These are the activations of a small network on made-up records, seen along a few directions, one row for each record.
Each row is followed by the record's values for the fields Sug, Rizo, Von, Sas, Suniv.
Not every record has every field; a missing one is written missing.
Other fields move the rows too, some of them a lot.
In the rows, 500 means zero.
Random noise pushes rows far along 2 fixed directions. That doesn't count. These rows show it; they differ only by the noise:
[456 582 677 562 557 416 589 689 699 581 549 194 609 503 305 446 475 619
 671 525 613 618 386 338 697 409]
[545 419 399 560 495 593 682 525 630 571 538 522 617 390 414 504 351 658
 537 478 638 625 507 716 438 593]
[525 422 503 604 516 483 570 541 658 643 514 334 612 415 365 511 468 530
 631 434 647 555 441 571 536 453]
[592 329 261 567 463 673 715 437 596 579 527 673 620 332 466 537 302 657
 479 444 653 616 563 903 311 671]

[419 637 725 549 598 498 519 681 663 472 575 208 627 618 486 460 566 558
 696 518 509 554 474 383 654 465]
<Sug:c2 Rizo:f3 Von:l3 Sas:w1 Suniv:h2>
[522 384 396 492 485 552 435 455 477 464 484 572 454 512 621 500 544 434
 422 488 534 449 575 609 422 475]
<Sug:c3 Rizo:f1 Von:l2 Sas:w1 Suniv:h2>
[513 570 623 419 431 382 398 507 441 515 432 502 456 535 350 410 665 426
 389 424 494 425 490 391 578 479]
<Sug:c1 Rizo:f2 Von:l2 Sas:w2 Suniv:h2>
[491 481 350 492 439 520 422 332 387 531 478 697 414 587 584 557 596 353
 327 443 466 354 539 615 359 491]
<Sug:c3 Rizo:f1 Von:l3 Sas:w1 Suniv:h2>
[389 598 671 503 508 487 524 563 480 393 543 423 469 593 407 385 472 538
 580 654 466 578 551 373 595 528]
<Sug:c2 Rizo:f2 Von:l3 Sas:w1 Suniv:h1>
[501 613 447 403 572 670 719 697 568 411 540 677 589 369 496 538 236 826
 425 517 483 700 493 519 527 673]
<Sug:c2 Rizo:f1 Von:l1 Sas:w1 Suniv:h2>
[511 735 648 398 599 560 675 635 605 434 579 427 456 553 529 510 332 788
 589 692 404 580 423 374 632 479]
<Sug:c1 Rizo:f3 Von:l1 Sas:w1 Suniv:h2>
[540 603 395 388 466 596 527 550 382 447 460 860 491 425 495 501 443 629
 258 481 440 595 558 609 434 661]
<Sug:c2 Rizo:f1 Von:l1 Sas:w1 Suniv:h2>
[528 451 420 605 542 516 500 488 560 667 425 394 498 430 561 669 518 488
 617 412 505 409 436 562 493 340]
<Sug:c3 Rizo:f3 Von:l2 Sas:w2 Suniv:h2>
[403 631 603 484 523 374 533 542 497 530 463 448 509 528 392 479 506 461
 488 501 490 493 393 324 591 490]
<Sug:missing Rizo:missing Von:missing Sas:w2 Suniv:h1>
[627 330 340 431 424 530 437 305 446 616 393 675 446 353 579 604 533 376
 440 379 522 329 510 703 288 378]
<Sug:c1 Rizo:f2 Von:l1 Sas:w1 Suniv:h2>
[523 554 406 384 499 540 530 588 465 504 428 683 463 357 542 591 392 615
 399 493 481 501 425 415 494 473]
<Sug:c2 Rizo:f2 Von:l3 Sas:w1 Suniv:h2>
[483 514 496 510 477 496 508 410 453 512 511 522 432 538 570 476 508 438
 556 621 487 423 523 561 459 510]
<Sug:missing Rizo:missing Von:missing Sas:w2 Suniv:h1>
[488 490 555 471 412 366 403 369 407 438 452 574 521 496 349 445 590 355
 360 421 501 464 481 384 480 556]
<Sug:c1 Rizo:f2 Von:l1 Sas:w1 Suniv:h1>
[489 527 529 554 552 544 467 571 499 450 586 381 494 495 549 493 501 553
 625 600 448 571 540 466 558 483]
<Sug:c2 Rizo:f1 Von:l1 Sas:w1 Suniv:h2>
[532 547 504 462 410 477 589 596 505 471 498 576 609 465 366 384 441 629
 449 494 561 624 497 454 540 584]
<Sug:c1 Rizo:f2 Von:l2 Sas:w1 Suniv:h1>
[550 488 398 480 464 508 534 501 452 451 519 536 485 462 587 568 450 639
 487 532 477 542 517 517 461 540]
<Sug:c1 Rizo:f2 Von:l2 Sas:w2 Suniv:h2>
[637 553 367 378 490 552 567 556 452 552 533 642 446 373 633 653 360 728
 492 552 427 562 446 480 476 483]
<Sug:c1 Rizo:f3 Von:l1 Sas:w1 Suniv:h2>
[496 710 599 400 575 521 601 654 534 400 577 462 462 712 681 493 390 704
 577 713 372 592 469 357 574 416]
<Sug:c2 Rizo:f3 Von:l3 Sas:w2 Suniv:h2>
[384 532 623 653 499 407 314 476 477 493 540 251 489 706 469 438 746 266
 615 493 479 380 515 389 586 403]
<Sug:c3 Rizo:f1 Von:l3 Sas:w1 Suniv:h2>
[457 564 464 437 467 504 590 485 424 448 512 648 494 523 577 516 428 587
 441 619 473 532 486 481 413 604]
<Sug:missing Rizo:missing Von:missing Sas:w2 Suniv:h1>
[508 574 590 531 554 611 759 683 712 528 557 414 672 310 292 439 264 809
 664 545 597 774 494 649 562 582]
<Sug:c1 Rizo:f2 Von:l1 Sas:w1 Suniv:h1>
[610 221 333 616 482 497 301 294 497 622 397 503 491 402 672 655 582 188
 624 355 601 274 524 680 403 371]
<Sug:c2 Rizo:f2 Von:l3 Sas:w1 Suniv:h2>
[474 470 550 596 517 551 502 461 553 537 525 339 444 562 555 541 546 503
 650 586 504 414 523 550 502 448]
<Sug:c3 Rizo:f3 Von:l2 Sas:w2 Suniv:h2>
[540 448 396 543 452 481 587 468 539 570 448 596 633 328 320 553 409 571
 441 353 597 579 451 594 445 637]
<Sug:c1 Rizo:f2 Von:l2 Sas:w2 Suniv:h1>
[574 445 300 416 437 703 585 451 433 511 546 812 465 362 622 565 350 605
 423 536 496 514 574 698 350 601]
<Sug:c2 Rizo:f1 Von:l1 Sas:w1 Suniv:h1>
[508 404 394 544 452 580 558 509 459 548 527 598 562 365 423 432 435 512
 545 482 565 580 582 688 431 657]
<Sug:missing Rizo:missing Von:missing Sas:w2 Suniv:h1>
[566 490 390 403 486 541 605 489 480 458 468 622 478 441 590 529 338 596
 453 509 443 499 461 496 434 453]
<Sug:c1 Rizo:f2 Von:l1 Sas:w1 Suniv:h2>
[576 413 385 440 436 622 503 435 456 490 527 777 505 449 587 465 469 481
 362 525 531 526 595 694 344 579]
<Sug:c2 Rizo:f1 Von:l1 Sas:w1 Suniv:h1>
[387 705 689 495 567 470 484 611 510 425 608 271 369 735 558 430 564 558
 600 738 379 468 459 229 665 384]
<Sug:c3 Rizo:f1 Von:l3 Sas:w2 Suniv:h2>
[503 555 599 491 507 464 491 634 574 548 510 259 501 489 441 490 521 563
 745 539 549 468 445 421 618 309]
<Sug:c1 Rizo:f2 Von:l2 Sas:w2 Suniv:h2>
[491 622 490 431 552 584 632 656 514 385 579 492 466 523 647 453 368 740
 610 727 480 584 551 550 550 560]
<Sug:missing Rizo:missing Von:missing Sas:w2 Suniv:h2>
[454 637 589 470 441 375 472 604 437 434 527 497 501 599 387 441 552 581
 381 537 491 601 466 248 646 561]
<Sug:c3 Rizo:f3 Von:l2 Sas:w2 Suniv:h1>
[599 353 387 496 544 691 721 510 622 634 523 649 552 298 567 548 281 653
 529 495 592 608 564 826 395 641]
<Sug:missing Rizo:missing Von:missing Sas:w2 Suniv:h1>
[478 601 562 484 552 605 533 620 493 420 524 604 531 490 426 439 470 644
 442 531 468 659 594 622 522 668]
<Sug:c2 Rizo:f1 Von:l1 Sas:w1 Suniv:h2>
[559 563 385 329 521 500 560 568 439 522 487 673 397 416 543 545 384 615
 414 579 485 452 404 452 473 497]
<Sug:missing Rizo:missing Von:missing Sas:w2 Suniv:h2>

Which values does each new row have?
[391 626 666 549 575 433 621 714 604 556 484 382 639 382 182 415 425 599
 549 437 559 672 402 381 667 642]
<Sug:missing Rizo:missing Von:missing Sas:w2 Suniv:h1>
[510 617 460 367 472 631 799 623 531 446 503 755 587 389 395 502 228 850
 359 529 507 661 449 487 469 712]
<Sug:c1 Rizo:f2 Von:l2 Sas:w2 Suniv:h1>
[547 569 337 357 521 706 656 503 482 288 576 794 444 536 776 546 264 726
 388 680 454 534 587 627 421 637]
<Sug:c2 Rizo:f1 Von:l1 Sas:w1 Suniv:h2>
[413 442 560 542 476 398 372 411 457 456 476 416 470 647 470 471 647 304
 454 456 520 423 528 438 479 434]
<Sug:c3 Rizo:f1 Von:l2 Sas:w1 Suniv:h2>
[530 646 506 393 510 584 590 628 515 494 526 512 483 443 619 552 411 711
 584 616 423 503 437 401 536 413]
<Sug:c1 Rizo:f3 Von:l1 Sas:w1 Suniv:h2>
[570 448 485 523 593 623 663 704 643 575 511 446 570 394 487 566 333 754
 588 490 558 622 450 540 556 566]
<Sug:c3 Rizo:f3 Von:l2 Sas:w2 Suniv:h2>
[530 510 396 413 452 617 689 560 491 426 573 669 478 539 622 449 317 721
 397 635 490 618 556 499 483 605]
<Sug:c3 Rizo:f3 Von:l2 Sas:w2 Suniv:h1>
[503 550 705 509 463 328 346 581 471 589 447 335 512 449 259 440 633 392
 581 438 481 477 374 199 647 384]
<Sug:c1 Rizo:f2 Von:l1 Sas:w1 Suniv:h1>
[443 663 620 387 520 434 417 674 455 409 482 532 489 538 425 435 559 524
 361 471 442 553 459 234 658 494]
<Sug:c2 Rizo:f1 Von:l1 Sas:w1 Suniv:h2>
[426 643 664 408 521 364 513 600 465 480 505 436 457 614 489 472 497 529
 514 622 452 519 385 193 602 454]
<Sug:missing Rizo:missing Von:missing Sas:w2 Suniv:h1>
[452 718 443 342 483 586 606 516 414 267 499 825 374 642 658 487 404 724
 183 700 400 548 584 481 486 631]
<Sug:c3 Rizo:f1 Von:l2 Sas:w1 Suniv:h2>
[521 476 470 459 484 541 486 504 495 452 471 593 459 561 673 491 514 486
 416 566 505 441 530 481 489 441]
<Sug:c3 Rizo:f1 Von:l2 Sas:w1 Suniv:h2>
[427 584 526 473 532 455 475 566 482 437 566 393 430 639 509 436 529 461
 472 545 439 431 423 275 600 440]
<Sug:c3 Rizo:f1 Von:l3 Sas:w2 Suniv:h2>
[443 504 512 590 466 512 391 375 445 469 567 460 425 689 564 458 662 357
 504 557 465 408 618 594 466 519]
<Sug:c3 Rizo:f1 Von:l3 Sas:w1 Suniv:h2>
[528 539 434 363 478 577 637 561 480 431 547 613 456 397 485 452 330 701
 442 549 452 610 549 513 492 540]
<Sug:c1 Rizo:f2 Von:l1 Sas:w1 Suniv:h2>
[523 493 395 459 509 645 624 541 495 473 529 574 460 459 721 497 390 642
 571 658 473 510 564 660 412 499]
<Sug:missing Rizo:missing Von:missing Sas:w2 Suniv:h2>
[517 489 520 492 552 532 512 547 509 440 568 428 457 540 653 501 469 574
 630 668 505 519 551 534 519 548]
<Sug:missing Rizo:missing Von:missing Sas:w2 Suniv:h2>
[508 496 431 459 519 526 570 516 484 389 563 540 477 523 546 413 404 559
 511 593 524 529 563 583 503 640]
<Sug:missing Rizo:missing Von:missing Sas:w2 Suniv:h2>
